A small network was trained on made-up records. Each row is its average activation on records with the value named, seen along a few directions.
Related values have similar rows: they may be neighbours, one step apart, or belong to one group.
In the rows, zero is written as 500.
Random noise pushes rows far along 20 fixed directions. That doesn't count. These rows show it; they differ only by the noise:
[635 479 444 523 509 319 531 500 449 434 562 541 453 475 468 521 336 427
 468 484 546 507 554 516 456 443 344 612 542 638 564 440 522]
[456 634 517 442 637 469 431 508 319 431 343 669 463 521 474 489 604 483
 329 331 511 417 433 683 520 523 532 496 540 524 606 422 406]
[456 448 422 300 385 442 474 460 463 635 545 414 543 633 425 499 431 397
 534 458 667 496 558 517 505 434 490 541 414 569 552 512 548]
[540 664 492 472 358 597 730 439 514 507 323 361 571 445 694 420 407 207
 358 421 537 423 458 376 511 689 510 408 568 587 499 325 394]
[528 620 550 446 447 631 398 664 431 526 301 365 452 387 520 416 550 415
 436 465 467 494 488 550 539 439 374 520 558 574 617 580 381]
[435 430 415 397 429 629 550 483 541 514 533 626 637 561 626 530 443 403
 437 513 512 451 458 448 425 680 433 489 510 463 520 542 507]
[417 545 462 364 570 622 454 512 586 488 502 569 514 495 704 538 410 490
 460 388 556 446 497 552 571 553 550 531 404 444 511 474 431]
[437 559 389 407 629 645 707 385 518 528 389 375 395 501 552 470 506 469
 588 371 457 475 449 428 438 497 677 365 455 543 660 487 467]
[408 632 552 386 511 601 548 357 593 612 444 481 657 573 472 472 595 527
 435 441 506 539 528 434 486 622 665 451 317 355 395 449 475]
[671 509 408 501 464 538 574 465 677 550 488 446 507 449 554 515 303 539
 496 698 464 378 444 399 466 547 574 517 421 420 480 645 522]
[446 351 490 478 513 633 388 580 529 491 415 442 459 580 506 408 556 408
 371 459 536 472 456 601 534 461 449 475 539 483 515 474 312]
[362 398 660 519 507 248 361 531 523 539 279 510 633 580 372 382 629 524
 435 633 535 487 470 557 556 423 534 388 713 542 501 588 631]
[487 536 319 369 396 702 561 769 527 647 574 480 481 573 288 570 469 423
 464 609 409 508 524 579 436 480 750 462 431 400 323 459 485]
[534 444 558 582 591 465 419 503 478 408 548 489 404 562 494 487 541 480
 570 436 530 501 473 588 526 318 404 469 717 465 694 482 536]
[448 646 606 541 314 381 395 573 538 589 605 511 554 549 596 699 384 530
 463 498 561 349 447 518 435 785 541 543 416 571 470 225 400]
[531 358 544 607 531 408 487 345 335 427 385 376 407 466 434 334 597 491
 538 433 578 552 531 562 614 417 374 428 514 508 515 524 470]
[520 835 511 472 540 584 503 452 443 474 404 440 496 434 517 553 586 433
 414 445 414 452 465 420 411 619 588 385 460 393 591 360 489]
[503 456 462 460 411 553 695 336 355 548 358 401 552 521 507 398 557 395
 540 526 524 507 490 506 517 664 633 374 610 328 576 600 535]
[538 631 581 579 527 449 394 523 352 481 633 526 382 531 353 653 668 568
 574 397 488 548 417 416 413 400 379 494 491 492 630 482 637]
[566 864 472 461 481 658 511 667 604 512 325 454 428 340 638 538 435 612
 507 589 359 273 351 451 541 458 686 468 473 617 570 524 481]
[553 510 498 526 569 574 580 375 548 431 653 544 543 549 593 423 500 824
 757 409 447 606 550 602 633 513 754 572 444 379 430 456 549]
[614 494 553 570 576 448 417 644 653 556 388 428 502 565 403 406 475 588
 490 547 427 457 361 554 538 415 670 405 578 521 417 563 547]


D, 24 values:
d22: [436 477 441 351 405 408 348 521 283 478 458 383 458 398 639 549 519 493
 542 471 585 568 537 447 563 648 554 583 391 514 547 569 529]
d13: [398 463 521 500 632 565 554 345 646 485 419 471 525 539 580 447 566 548
 456 442 441 504 480 429 426 642 635 409 423 482 513 404 363]
d17: [470 540 436 484 504 645 502 427 376 429 551 465 353 434 635 598 589 534
 577 381 517 489 418 386 513 533 475 454 361 498 586 499 502]
d12: [307 490 602 531 339 439 422 605 504 597 577 496 606 544 501 570 516 465
 534 537 556 501 561 548 504 600 505 438 545 504 370 333 501]
d20: [409 486 517 485 525 534 628 526 546 572 390 612 468 437 443 565 520 395
 424 650 471 382 488 484 434 423 418 454 603 495 612 730 503]
d24: [469 735 458 354 534 410 412 402 412 470 437 552 597 492 500 489 541 390
 397 480 517 453 575 493 451 534 526 472 486 491 582 406 553]
d7: [417 300 546 660 446 618 607 481 427 390 727 714 557 614 564 573 638 594
 598 491 420 580 463 492 359 587 296 636 760 548 653 455 442]
d10: [468 601 553 428 542 570 312 604 429 460 431 476 511 562 492 442 684 428
 348 328 523 552 414 509 545 406 435 504 522 523 540 463 471]
d19: [477 830 571 314 542 499 483 497 422 605 497 554 498 463 480 599 515 544
 501 346 553 480 585 582 523 436 583 674 338 555 570 490 445]
d23: [486 377 443 565 628 465 545 562 579 462 711 483 430 644 565 650 508 540
 666 430 404 616 358 347 316 611 654 414 652 430 648 517 697]
d18: [476 586 574 576 531 404 573 606 486 566 491 512 449 407 386 589 505 653
 589 523 416 539 513 525 533 504 723 485 443 536 313 463 547]
d1: [500 408 493 563 496 540 507 490 451 529 488 489 423 351 499 547 458 507
 592 607 461 489 553 531 461 575 421 446 463 411 493 654 479]
d5: [557 569 502 470 421 537 504 456 634 615 422 351 647 438 374 451 421 457
 451 701 376 479 647 486 322 611 424 488 420 487 529 511 372]
d8: [484 371 603 627 285 470 817 408 503 496 622 427 467 401 582 583 469 387
 649 619 554 623 653 337 490 484 311 610 695 527 604 552 517]
d2: [541 594 433 533 459 470 551 479 385 416 677 521 475 394 672 666 328 351
 592 455 525 482 564 540 502 672 473 415 553 313 538 381 616]
d6: [530 511 541 491 554 490 516 322 515 552 343 459 420 525 459 505 546 442
 290 621 588 364 470 513 486 478 537 536 473 300 637 596 333]
d4: [473 430 398 553 529 551 557 435 513 426 670 507 476 533 491 529 609 584
 628 564 451 599 464 292 508 451 618 421 448 365 357 553 735]
d3: [411 486 556 409 611 517 457 580 504 592 455 459 464 517 377 481 589 574
 599 371 473 639 541 541 495 343 527 520 470 602 546 576 495]
d14: [180 479 401 492 579 506 379 541 447 311 474 652 421 324 708 588 476 565
 583 569 457 358 574 578 495 495 345 395 512 674 637 386 483]
d15: [479 478 512 481 434 418 458 447 532 504 404 321 642 536 449 335 552 355
 430 597 509 601 609 488 534 602 657 375 594 358 383 419 554]
d16: [549 360 418 439 485 541 478 432 437 458 516 405 511 595 513 404 569 433
 489 399 551 598 444 358 485 415 368 541 493 617 550 532 516]
d21: [459 449 494 578 352 775 690 456 455 608 664 427 501 574 386 530 665 444
 592 524 429 589 524 438 362 604 487 443 520 325 498 491 422]
d11: [537 404 620 618 448 615 537 467 552 575 617 574 562 449 537 563 464 481
 621 504 501 535 485 426 465 540 203 481 525 380 485 711 569]
d9: [460 551 413 403 621 505 385 437 531 458 307 363 596 394 433 224 522 475
 494 556 455 528 688 575 653 304 521 359 372 532 295 521 545]
A value of D combines one of 6 hidden first parts with one of 4 second parts; all combinations occur once.
Q: d15 and d20 share the first part; d15 and d21 share the second. Which value has the first part of d21 and the second part of d20?
A: d23
Q: d4 and d9 share the first part; d4 and d3 share the second. Which value has the first part of d3 and the second part of d9?
A: d18
Q: d14 and d16 share the first part; d14 and d13 share the second. Which value has the first part of d13 and the second part of d16?
A: d22
Q: d10 and d6 share the first part; d10 and d5 share the second. Which value has the first part of d5 and the second part of d6?
A: d17
Q: d7 and d12 share the first part; d7 and d19 share the second. Which value has the first part of d19 and the second part of d12?
A: d24

T, 24 values:
t17: [502 516 636 624 335 452 633 431 365 610 455 558 555 517 454 584 516 473
 564 567 507 377 447 604 408 672 424 489 717 493 693 536 437]
t9: [461 674 576 449 554 486 603 651 502 535 457 653 482 562 493 596 567 386
 432 416 543 441 378 483 598 270 637 479 751 528 542 540 674]
t2: [360 667 518 472 565 409 438 447 545 414 281 346 576 263 584 351 464 482
 492 531 460 532 686 424 577 457 410 348 374 632 383 362 549]
t1: [407 417 590 507 488 569 611 430 524 638 572 448 498 626 370 562 671 462
 549 471 528 571 469 402 445 498 591 463 508 339 526 590 521]
t5: [612 704 511 612 427 622 470 460 545 422 707 518 522 456 583 515 414 532
 575 455 482 417 539 564 570 514 394 453 404 461 375 279 484]
t24: [641 544 581 744 486 575 521 386 454 332 533 584 531 484 533 469 583 495
 411 637 415 446 459 534 477 601 403 462 707 227 521 420 428]
t21: [595 625 621 661 591 336 454 539 481 447 677 500 418 438 402 712 473 415
 507 440 470 634 569 458 373 543 378 456 534 335 521 331 597]
t3: [467 593 594 587 421 418 452 443 452 446 459 514 546 478 669 527 475 424
 434 496 560 387 469 529 566 650 480 437 604 459 504 332 458]
t7: [293 360 544 481 531 310 456 430 612 585 543 329 382 557 543 604 407 463
 511 522 712 481 566 490 584 483 667 450 355 403 441 365 487]
t6: [517 480 474 468 383 413 148 520 520 531 559 525 633 483 416 555 435 486
 435 670 544 402 518 461 405 540 165 469 340 519 437 552 572]
t8: [636 452 441 365 590 285 387 578 514 513 449 381 491 434 545 455 260 445
 550 474 549 598 587 554 504 479 524 580 530 573 596 600 581]
t22: [444 761 467 298 402 501 465 561 427 589 443 601 640 459 455 588 457 417
 452 614 468 382 594 568 394 564 502 553 525 545 651 548 527]
t23: [402 547 589 548 509 582 469 587 306 525 529 339 194 460 570 634 535 337
 582 295 624 464 545 774 647 494 609 424 621 264 651 364 312]
t18: [492 585 509 567 674 384 304 574 505 294 659 471 367 411 743 600 430 508
 598 248 516 577 474 399 518 507 367 432 471 618 544 296 635]
t20: [397 626 610 441 384 522 401 381 468 549 253 321 607 419 381 326 700 525
 470 682 490 458 660 515 577 375 473 457 465 514 510 528 413]
t10: [507 625 596 428 503 335 409 316 486 584 289 449 616 377 542 465 462 447
 426 556 586 410 537 449 540 630 450 424 359 415 498 669 596]
t15: [611 460 512 522 442 691 545 640 489 455 506 700 638 563 611 480 577 397
 387 430 432 533 299 405 512 562 377 523 684 494 443 650 577]
t13: [779 452 455 590 626 570 545 552 488 556 554 534 423 561 362 478 378 488
 552 291 426 500 344 598 376 496 362 451 464 558 535 596 476]
t12: [673 492 397 415 633 423 557 366 331 560 485 644 542 553 431 520 419 483
 537 338 490 511 425 580 354 730 512 457 472 386 648 743 632]
t4: [319 565 543 432 450 433 499 468 505 549 357 327 517 346 584 474 481 355
 470 524 581 504 657 417 555 507 413 448 407 598 462 444 436]
t11: [585 432 397 616 455 493 389 498 442 335 490 424 480 383 516 395 495 649
 514 651 351 531 583 563 498 656 517 469 439 483 367 350 396]
t16: [533 671 575 589 511 603 515 482 634 504 471 542 493 513 523 563 530 508
 348 507 454 334 360 458 437 580 567 439 445 461 503 359 361]
t19: [474 679 439 473 437 565 484 556 374 476 438 524 591 427 418 440 577 419
 531 570 391 492 551 513 464 502 425 363 544 503 471 488 635]
t14: [537 465 559 669 457 595 668 355 509 499 573 520 507 523 399 429 600 535
 529 504 468 531 534 470 515 450 430 498 473 460 362 437 441]
A value of T combines one of 6 hidden first parts with one of 4 second parts; all combinations occur once.
Q: t17 and t6 share the first part; t17 and t8 share the second. Which value has the first part of t8 and the second part of t6?
A: t11
Q: t2 and t9 share the first part; t2 and t21 share the second. Which value has the first part of t21 and the second part of t9?
A: t20
Q: t5 and t1 share the first part; t5 and t7 share the second. Which value has the first part of t7 and the second part of t1?
A: t4
Q: t13 and t15 share the first part; t13 and t16 share the second. Which value has the first part of t16 and the second part of t15?
A: t22

U, 16 values:
u10: [616 551 530 532 487 406 379 275 460 533 649 311 483 556 483 529 517 782
 791 449 505 542 502 411 439 550 582 547 329 494 641 480 564]
u8: [ 98 157 336 351 629 398 298 536 610 255 686 543 514 592 554 476 603 559
 422 554 522 769 748 452 483 443 558 548 406 540 346 146 483]
u13: [502 342 662 862 267 697 593 459 661 507 733 411 440 476 406 604 668 549
 550 951 393 488 570 362 417 435 361 541 685 142 484 525 368]
u1: [360 513 538 448 561 570 276 609 617 549 391 607 574 409 429 599 510 472
 334 694 409 401 559 493 300 464 150 535 459 506 636 663 411]
u6: [735 560 590 724 495 649 468 643 661 373 587 390 491 472 403 450 657 604
 463 641 266 719 444 305 441 406 487 540 603 354 408 504 551]
u3: [766 468 499 600 447 472 478 602 562 466 260 202 531 428 407 193 474 535
 421 616 330 610 489 475 489 560 551 495 571 594 424 534 379]
u14: [480 432 342 488 526 690 439 659 505 365 518 535 476 484 633 471 463 445
 470 481 386 500 484 596 477 601 518 415 554 474 479 390 438]
u7: [827 425 502 675 483 573 742 482 634 344 589 619 651 484 727 319 302 481
 598 450 466 586 453 537 761 555 610 467 708 377 163 527 672]
u16: [502 313 580 609 346 508 443 555 636 452 490 448 562 554 637 314 439 598
 565 557 567 407 506 681 790 425 556 548 581 666 279 376 323]
u15: [399 587 353 349 651 614 678 613 673 649 528 518 442 530 364 581 395 446
 498 498 411 447 566 564 382 427 799 420 416 495 449 466 464]
u5: [498 598 464 367 277 482 695 599 520 668 573 433 485 453 411 655 365 283
 414 632 607 569 617 292 464 396 458 663 443 500 432 524 562]
u4: [609 580 307 395 651 337 435 517 193 302 264 532 493 352 408 267 585 484
 433 456 387 642 564 527 505 418 443 523 569 719 586 627 665]
u11: [493 598 623 500 392 678 477 538 629 648 500 506 633 426 511 545 426 289
 477 533 568 407 568 566 603 465 314 360 449 320 326 570 496]
u12: [456 385 400 372 484 443 424 644 648 661 545 580 498 568 447 707 383 447
 359 691 574 386 367 375 377 520 600 519 444 359 479 697 618]
u2: [411 797 446 412 646 598 414 622 430 466 419 504 476 291 631 580 468 571
 571 367 332 516 511 467 403 602 457 417 356 643 602 447 534]
u9: [334 355 401 551 359 501 652 579 398 555 538 469 370 397 521 588 418 347
 594 585 562 406 528 499 534 572 491 353 455 539 338 495 513]
U is arranged as 4 separate groups.
Q: List the group mates of u5, in the order listed.
A: u1, u12, u2
Q: List the group mates of u16, in the order listed.
A: u10, u7, u11
Q: List the group mates of u3, in the order listed.
A: u8, u6, u14

B, 16 values:
b6: [637 870 311 518 707 616 476 716 673 291 628 540 551 433 504 516 426 384
 498 560 167 528 559 375 307 396 604 314 664 535 468 230 700]
b14: [424 608 408 323 356 812 548 409 643 353 461 446 597 471 612 407 743 614
 272 770 401 608 577 121 460 412 512 801 386 434 563 505 371]
b16: [663 240 474 657 593 423 562 517 369 153 520 325  24 320 705 552 554 385
 323 579 590 653 530 333 599 217 393 886 757 400 810 583 290]
b3: [783 799 684 557 469 344 152 610 428 496 470 272 515 496 268 393 518 488
 585 501 489 531 638 777 605 240 444 478 685 394 608 391 553]
b8: [352 388 247 329 528 648 432 467 408 322 445 642 463 406 762 471 517 447
 403 481 576 429 401 344 638 465 400 458 335 580 403 638 604]
b11: [173 809 574 376 108 525 626 573 464 649 566 501 703 549 529 620 526 378
 657 649 622 353 623 569 627 469 676 331 671 499 445 222 713]
b7: [392 445 513 542 450 608 866 136 470 595 420 375 204 293 632 661 514 284
 438 486 779 393 481 146 633 463 401 443 171 315 438 671 433]
b2: [509  85 438 557 457 335 597 514 325 540 620 430 336 613 405 437 421 591
 578 314 687 687 545 691 672 540 594 661 333 545 247 440 377]
b12: [611 659 452 173 477 672 452 325 617 616 272 269 724 497 589 242 448 431
 453 462 563 558 594 463 634 450 593 543 301 426 504 661 471]
b15: [437 764 928 511 205 894 368 558 798 576 529 558 683 488 739 589 772 630
 416 676 595 462 422 343 848 314 531 675 598  21 409 704 498]
b10: [633 497 573 640 664 332 389 484 426 189 543 567 184 458 507 627 712 790
 430 589 458 564 401 365 489 196 528 836 657 516 856 551 474]
b1: [452 730 564 573 465 220 474 503 345 427 518 570 471 388 465 580 391 332
 346 520 594 379 773 808 607 540 551 542 550 464 380  47 317]
b4: [343 451 500 824 854 616 342 740 516 233 336 268  31 198 653 640 699 474
 439 575 229 502 395 415 462 548 664 135 616 261 519 382 363]
b13: [489 825 419 229 401 544 873 380 489 586 717 906 744 560 456 552 339 683
 636 414 507 528 718 649 496 399 566 868 423 696 570 437 580]
b5: [429 254 416 559 577 189 599 500 456 322 380 615 538 450 485 342 445 607
 450 648 399 586 617 566 405 557 519 619 704 826 558 392 456]
b9: [236 193 411 357 406 535 790 454 299 682 329 530 467 437 160 550 632 157
 290 712 592 627 705 464 381 469 372 506 512 338 448 747 424]
B is arranged as 4 separate groups.
Q: List the group mates of b14, in the order listed.
A: b11, b2, b13
Q: List the group mates of b7, in the order listed.
A: b8, b5, b9
Q: List the group mates of b3, in the order listed.
A: b12, b15, b10
